z696: [-53  22 -54 -28  29 -17]
z945: [-53  22 -54 -28  29 -48]
z669: [ 45  -8  -2  23 -43 -33]
z458: [-94  10  43 -49  -1 -42]
z350: [-94  10  42 -49  -1 -50]
z797: [-33  -8  37 -61 -22 -33]
z112: [ 65  23  -2  33 -20 -17]
z116: [-118   16   37  -61  -23  -38]
step -1: [ 22 -54 -28  29]  [ 21 -55 -29  28]
step +1: [-53  22 -54]  [-52  23 -53]
rest: [ 37 -61 -23]  [-38]
rest: [-94  10  43]  [-49  -1 -42]
rest: [ 10  43 -49  -1]  [-42]

z919: [-80  -4   4   5  29   7  45  27   7  -5]
z969: [ 59  28  -6  41 -60  -6  69  13   6   2]
z301: [-38  34 -19  48  14   9 -92 -58  50  -9]
z614: [-19  15  11  63  19   7 -89  40  31  -8]
z467: [-46  11  13  65  -7   7  28 -58  31  13]
z926: [-66 -53  -3 -36  54  -2   0 -44  36 -42]
z845: [ 70 -47  -1 -55  29  15 -28  68 -24   2]
where: [41]  z969, 4
step +1: [13  6]  [14  7]
where: [6]  z969, 9
step +1: [-44  36]  [-43  37]
where: [-44]  z926, 8
step +1: [-1]  [0]

z675: [ 31 -68  84 -23]
z371: [-40 -68  85 -23]
z541: [  3  69 -94 104]
z779: [24 24 17 19]
z191: [ 31  14  18 -22]
z981: [ 31  14  18 -36]
z758: [  3  68 -89 103]
z612: [-44 -44  41  18]
z11: [ -8  14  18 -22]
rest: [-8 14]  [ 18 -22]
where: [17]  z779, 3

z781: [-21  98 -31 -64 -26 -64 -73 -18  87 -33  -5  69  92 -26  13  21 -47  48
 -31  20  23  46 -22 -22 -42  11  27 -64  22 -75 -16   5  28   3  42 -15
  25  24 -49 -19  17  17  49  32 -27  24  45 -23  52  45  29 -33]
z884: [ -37  -18   41   -6   29  -71   23   24   40   17   98   28  -11   21
   33  -28 -103  -23  -33    7  -21  -73   -9  -16   52  -56   23  -50
   81   25  -37  -22   43    3   43  -15    6   30  -17   73   -2    3
   38   10  -33  -50   37   64   10  -61  -14  -30]
z658: [ -37  -18   41   -6   29  -71   23  -18   40  -33   98   28  -11   21
   33  -28 -103  -23  -33    7  -21  -73   -9  -16  -42  -56   23  -50
   81   25  -37  -22   43    3  -35   58    6   30  -17   73   -2    3
   38   10  -33   44   37   64   10  -61  -14  -30]
z486: [-50   7  11 -28  68 -89  74 -72  -2 -24  71   8 -74  11   4   3  12 -14
  -6  18 101 -28  46  20 -47  31  24  -2 -27 -39  41 -17  18  33 -32 -16
 -22 -17 -50 -47  21 -17 -13  67  72  65  30 -27  46   1 -30  44]
rest: [ 42 -15]  [ 25  24 -49 -19  17  17  49  32 -27  24  45 -23  52  45  29 -33]
where: [49]  z781, 43

z190: [ 66 -24  -5  25  15 -25 -53  63  16  15]
z74: [-37 -33  14 -44 -23  27  64 -37  13  42]
z513: [ 66 -15  -5  25  15  -8 -53  63 -42  15]
z636: [-15 -33 -13 -44 -23   7  -3 -31  22 -24]
step -1: [-15]  [-16]
where: [-25]  z190, 6
rest: [-33 -13 -44 -23]  [  7  -3 -31  22 -24]
step +1: [-23  27  64]  [-22  28  65]
[-37 -33  14 -44 -23  27  64 -37  13  42]  z74
where: [42]  z74, 10
rest: [-53  63 -42]  [15]

z557: [  53  -14   44  -27   60  -14  -11   14 -117   26  -55   10   -4    0
    5   25  -44   -9    3   -7   -3  -47   -9   22  -48]
z24: [-50  35 -37  19 -29 -23 -14  16  37 -13  34 -17  -3  -5  -2 -34 -43   5
  -5  43  15   3  24  21   4]
z507: [  53  -14   44  -27   60  -14  -11   14 -117   26  -55   10   -4    0
    5   25  -44    4    3   -7   -3  -47   -9   22  -48]
z262: [ 45 -16  30  11   9 -24 -14  16  22  -3 -40  21 -16  19  17 -18  52  37
 -25  14 -27  32 -24 -56  51]
z543: [ -50   35  -37   19  -29   31  -11   14 -116   26  -55  -17   37   -9
  -24   51   18  -34   65  -61    9   -2   17   29  -62]
rest: [ -2 -34 -43]  [ 5 -5 43 15  3 24 21  4]
step +1: [-4  0]  [-3  1]
rest: [-24 -14  16]  [ 22  -3 -40  21 -16  19  17 -18  52  37 -25  14 -27  32 -24 -56  51]
rest: [43 15  3]  [24 21  4]

z815: [26 34 44 68 24 30]
z853: [  1   1  52  73  12 -26]
z983: [  1 -48  52  73  11 -26]
z79: [-53   1  52  73  12 -27]
z242: [24 50 32 52 20 37]
where: [11]  z983, 5
where: [34]  z815, 2
step -1: [26]  [25]
step +1: [73 12]  [74 13]
rest: [50 32 52 20]  [37]

z272: [ -23  -14 -110   68  -75]
z429: [ 13 -10  10 -23   1]
z777: [-30  35  20  10  -1]
z590: [-8 10 20 11 87]
z793: [ 34  32 -11  -2  14]
z765: [ 44 -41 -90 -29  48]
z315: [-85  58  20  65  -3]
z515: [-21   2  11   4  92]
z96: [-3 30 19  3 60]
where: [-29]  z765, 4
step -1: [13]  [12]
where: [4]  z515, 4
rest: [20 11]  [87]
rest: [-8 10 20 11]  [87]

z193: [ 35  22   8 -24]
z404: [35 22 -4 50]
z275: [ 35  -3   8 -24]
step -1: [35]  [34]
step -1: [35 22 -4]  [34 21 -5]
rest: [35 -3]  [  8 -24]
where: [-3]  z275, 2
[35 22 -4 50]  z404
step -1: [35 -3]  [34 -4]

z15: [ 36  13 -31  70  33  -9  37 -10  11]
z733: [ 48  37 -14 -60 -50 -46 111  -8  -9]
z348: [  36   13  112   70   33   -9   37 -104   11]
where: [111]  z733, 7
step +1: [-104]  [-103]
where: [-14]  z733, 3
[  36   13  112   70   33   -9   37 -104   11]  z348
where: [-8]  z733, 8
where: [-31]  z15, 3
step -1: [ 33  -9  37 -10]  [ 32 -10  36 -11]

z647: [-54 -47  36  18  57  93   5   0]
z565: [-15 -29 -27  37 -51   9  78 -51]
z894: [-15 -29 -27  37 -51   9  34  62]
z872: [ 14 -71  55 -16  66  65 -82 -27]
z633: [103 -29 -70  28  18  26 -33 -49]
z656: [-51  27  67  45 -49  28 -68 -21]
z382: [  6 -39 112 -22  74  38  45  51]
z99: [-15  56 -40 -34  69 -39 -81  59]
where: [-82]  z872, 7
rest: [ 9 34]  [62]
step -1: [-22  74]  [-23  73]
step +1: [-22  74]  [-21  75]

z925: [-64 -37 -41  -7 -15  38 -79  -3]
z589: [ -2  41   9 -93  -9  46  44 -31]
z902: [-15  21   4 -70  -8  45  14 -21]
z475: [-63 -31 -50 -16 -17  40  40 -12]
z461: [ -61   19 -124  -99  -35   46   14  -73]
z672: [-62   2 -98 -70 -29  43 -16 -50]
z56: [  6  44  28 -93  -5  45  48 -23]
z638: [ -2  41   8 -93  -8  45  45 -31]
z75: [-64 -36 -44  -9 -15  39 -77  -5]
z121: [ -61   18 -120  -93  -35   45   10  -69]
step +1: [ -7 -15  38]  [ -6 -14  39]
step +1: [-31]  [-30]
where: [48]  z56, 7
where: [43]  z672, 6

z411: [-46  71 -84  -4  18  -4  -6 -70  23  48]
z326: [ 49  67  36   1  34 -10  26 -69 -63 -53]
z576: [-57  40 -53  18 -41  18 -73  -3  29  85]
z760: [ 74  80 -90  21  -2  21  36   4  82   8]
z964: [-14 -63  85 -26 -36 -26 -13 -64 -44  21]
z401: [   6   -5   33   17   -3   17 -124   32  -46   40]
z341: [  -8   78   -9   -9    9   -9  -31 -120  -37   32]
z575: [ 52  21 -67  16  12  16  65  90  65 -31]
step +1: [-9]  [-8]
where: [-5]  z401, 2
where: [-124]  z401, 7

z36: [101 -49  62  72 102]
z780: [-100   -6   62   72  -56]
z718: [-100   -5  -35  -90   51]
where: [102]  z36, 5
step +1: [72]  [73]
rest: [-100   -5]  [-35 -90  51]
step +1: [-6 62]  [-5 63]
step -1: [-6]  [-7]

